Each row has a name. Each question is about the rows just above it. Places in a row count from 1.

[3.72 5.07 3.60 2.82 8.91 5.06] -> J308
[3.88 6.77 4.30 3.06 5.21 4.25] -> J715
[2.78 4.68 7.07 5.71 1.92 2.75] -> J902
[4.95 3.16 4.25 3.94 5.73 5.18] -> J141
[3.78 5.48 3.35 4.11 4.02 5.40] -> J691
[3.40 7.39 3.74 3.08 4.27 4.54] -> J128
[3.86 2.30 4.69 5.15 4.10 3.38] -> J299
The row named J308: => [3.72 5.07 3.60 2.82 8.91 5.06]
The row named J299: => [3.86 2.30 4.69 5.15 4.10 3.38]
Table of tags by key:
[3.07] -> J13
[3.08] -> J686
[3.06] -> J72
[4.30] -> J542
Join J715 by its entry at place 4: => J72
The row named J141: => [4.95 3.16 4.25 3.94 5.73 5.18]
Where do [3.86 2.30 4.69 5.15 4.10 3.38] appear? => J299
The row named J902: => [2.78 4.68 7.07 5.71 1.92 2.75]
The row named J715: => [3.88 6.77 4.30 3.06 5.21 4.25]

[-3.80 -1.59 -4.63 -2.38 -5.02 -3.64  1.37 -3.64 -4.90 -6.10 -7.37 -7.99
 -7.09  3.58 -4.48  5.67  3.62  5.81 -6.95 -1.27  3.27 -4.16 -4.87  6.56
 -1.27 -2.37 -4.62 -4.23 -4.43  4.81  5.24  2.76 -3.88 -5.46 -0.57 -4.58
 -5.17  2.83  3.08 -1.99 -4.36 -4.33 -3.79 -5.24 -6.01 -3.86  4.97] = J445
[ 5.01  4.79  4.48 -5.10  6.46  4.95  4.44  6.04  4.48  4.96  3.01  5.25
  6.35 -1.15  5.10 -4.37 -4.40 -2.00  5.19  3.55 -4.05  4.34  4.64 -4.19
  2.96  4.32  3.12  3.40  2.23 -4.46 -4.26  1.80  6.36  2.29 -5.47  6.38
  5.52  3.80 -4.91  1.81  0.06  5.23  5.13  0.72  1.28  1.84  2.52] = J578
[-4.59  3.69 -6.15 -3.10 -5.18 -4.53  4.07 -6.11 -5.34 -3.65 -3.53 -8.16
 -6.72  3.65 -3.76  5.67  4.54  8.17 -7.08  3.09  5.92 -7.00 -6.01  5.71
  3.92 -0.16 -4.31 -4.54 -4.71  4.85  7.00  4.40 -5.15 -5.06 -3.38 -5.01
 -4.48  3.71  4.99 -3.68 -4.41 -5.07 -5.57 -5.29 -5.27 -0.90  6.42] = J408
[-4.81  6.66 -3.33 -0.85  1.95 -4.41 -0.25  1.18  2.35  2.73  3.53 -2.91
 -3.16  5.83  4.26  5.49  6.06  4.88 -1.37  3.24  1.24 -4.98  2.84  4.86
  7.38  3.98  2.87  3.85 -2.83  4.79  4.75  6.25 -4.41  5.41 -1.13 -2.13
 -3.51 -0.24 -1.76 -2.91 -0.09 -4.58 -5.53 -3.27 -1.24  3.10  2.17] = J396
[-0.18  4.72 -1.90  5.92 -0.84 -3.57 -7.30 -0.92  0.22 -0.08 -0.08 -4.40
 -4.47  1.44 -0.60  4.53  4.94  5.49  3.28  3.69  2.58 -5.54 -0.46  3.84
  3.94  0.06 -2.26 -0.84  4.82  5.21  5.62  4.94 -2.97 -0.17  6.78 -2.97
 -2.54 -6.08 -0.71 -5.48  0.71 -4.82 -4.28 -1.80  6.46 -0.51 -7.24] = J620
[ 4.42 -2.24  3.80  4.57  0.33  6.65 -5.37  3.01 -0.90  1.47  0.59  4.67
  4.57 -1.92  0.95 -2.59 -4.04 -2.90  4.90 -4.20  1.63  3.63  1.16 -2.62
 -3.30 -0.59  1.73  1.16  7.24 -2.80 -1.95 -2.21  6.49 -1.99  6.44  4.11
  4.43 -4.63  1.98  5.91  5.40  6.56  5.82  4.85  5.31  0.48 -4.22] = J149
[ 0.76 -0.96  1.09  3.16  2.65  1.56 -1.45  0.58  4.74  3.16  1.63  4.33
  1.95 -2.57  3.99 -5.07 -3.63 -6.34  4.45 -2.06 -2.90  6.14  1.18 -5.96
 -2.06 -0.76  3.75  1.29  5.79 -5.29 -7.19 -4.38  0.70  0.98  4.07  3.06
  0.57 -3.01 -4.12  0.96  4.22  1.96  4.44 -1.51  3.92  0.69 -5.92] = J471
[-5.11 -7.85 -6.56  0.72 -4.87 -0.68 -0.82 -7.35 -5.53 -4.47 -6.14  2.39
  1.21 -1.89 -4.57 -6.00 -4.01 -7.56 -5.80 -6.20  5.04  4.17 -6.80 -6.20
 -5.57 -4.98 -5.73 -3.19 -2.71 -5.40 -2.76 -5.64 -0.56 -4.08  1.15 -3.67
 -0.76 -0.63  7.30  6.26  4.01  2.91 -2.03 -2.90 -3.47 -5.16 -3.84] = J976
[-5.73 -6.98 -5.90  0.28 -6.71 -0.23  0.45 -7.73 -6.12 -7.17 -7.15  1.07
 -0.05 -3.55 -7.92 -3.55 -3.54 -3.88 -1.53 -5.79  4.58  4.48 -5.54 -2.63
 -5.13 -6.99 -7.62 -4.76 -2.73 -2.66 -2.33 -5.05 -1.49 -5.86  0.04 -7.09
 -3.02 -1.55  5.01  5.55  2.26  0.18 -0.91 -3.33 -0.67 -7.43 -2.12] = J375
Table of tags by key:
[-4.58] -> J71
[6.42] -> J97
[-4.23] -> J292
[-4.22] -> J877
[6.41] -> J91
[-4.59] -> J617
Look up the entry of J408 at place 47 in the table: => J97
The row named J445: => [-3.80 -1.59 -4.63 -2.38 -5.02 -3.64  1.37 -3.64 -4.90 -6.10 -7.37 -7.99
 -7.09  3.58 -4.48  5.67  3.62  5.81 -6.95 -1.27  3.27 -4.16 -4.87  6.56
 -1.27 -2.37 -4.62 -4.23 -4.43  4.81  5.24  2.76 -3.88 -5.46 -0.57 -4.58
 -5.17  2.83  3.08 -1.99 -4.36 -4.33 -3.79 -5.24 -6.01 -3.86  4.97]

[ 8.36 -5.60  7.34 -2.62 -6.94] = J382
[-5.17  5.09  6.70  0.72  4.62] = J619
[ 6.64 -6.57  8.70 -2.93 -8.71] = J974
[-0.61  2.65 -1.16 -6.80  7.96] = J295
The row named J295: => [-0.61  2.65 -1.16 -6.80  7.96]
Table of tags by key:
[-1.16] -> J794
[6.70] -> J415
[7.34] -> J508
The tag of J295, keyed by place 3: => J794
Whose row is [-0.61  2.65 -1.16 -6.80  7.96]? => J295

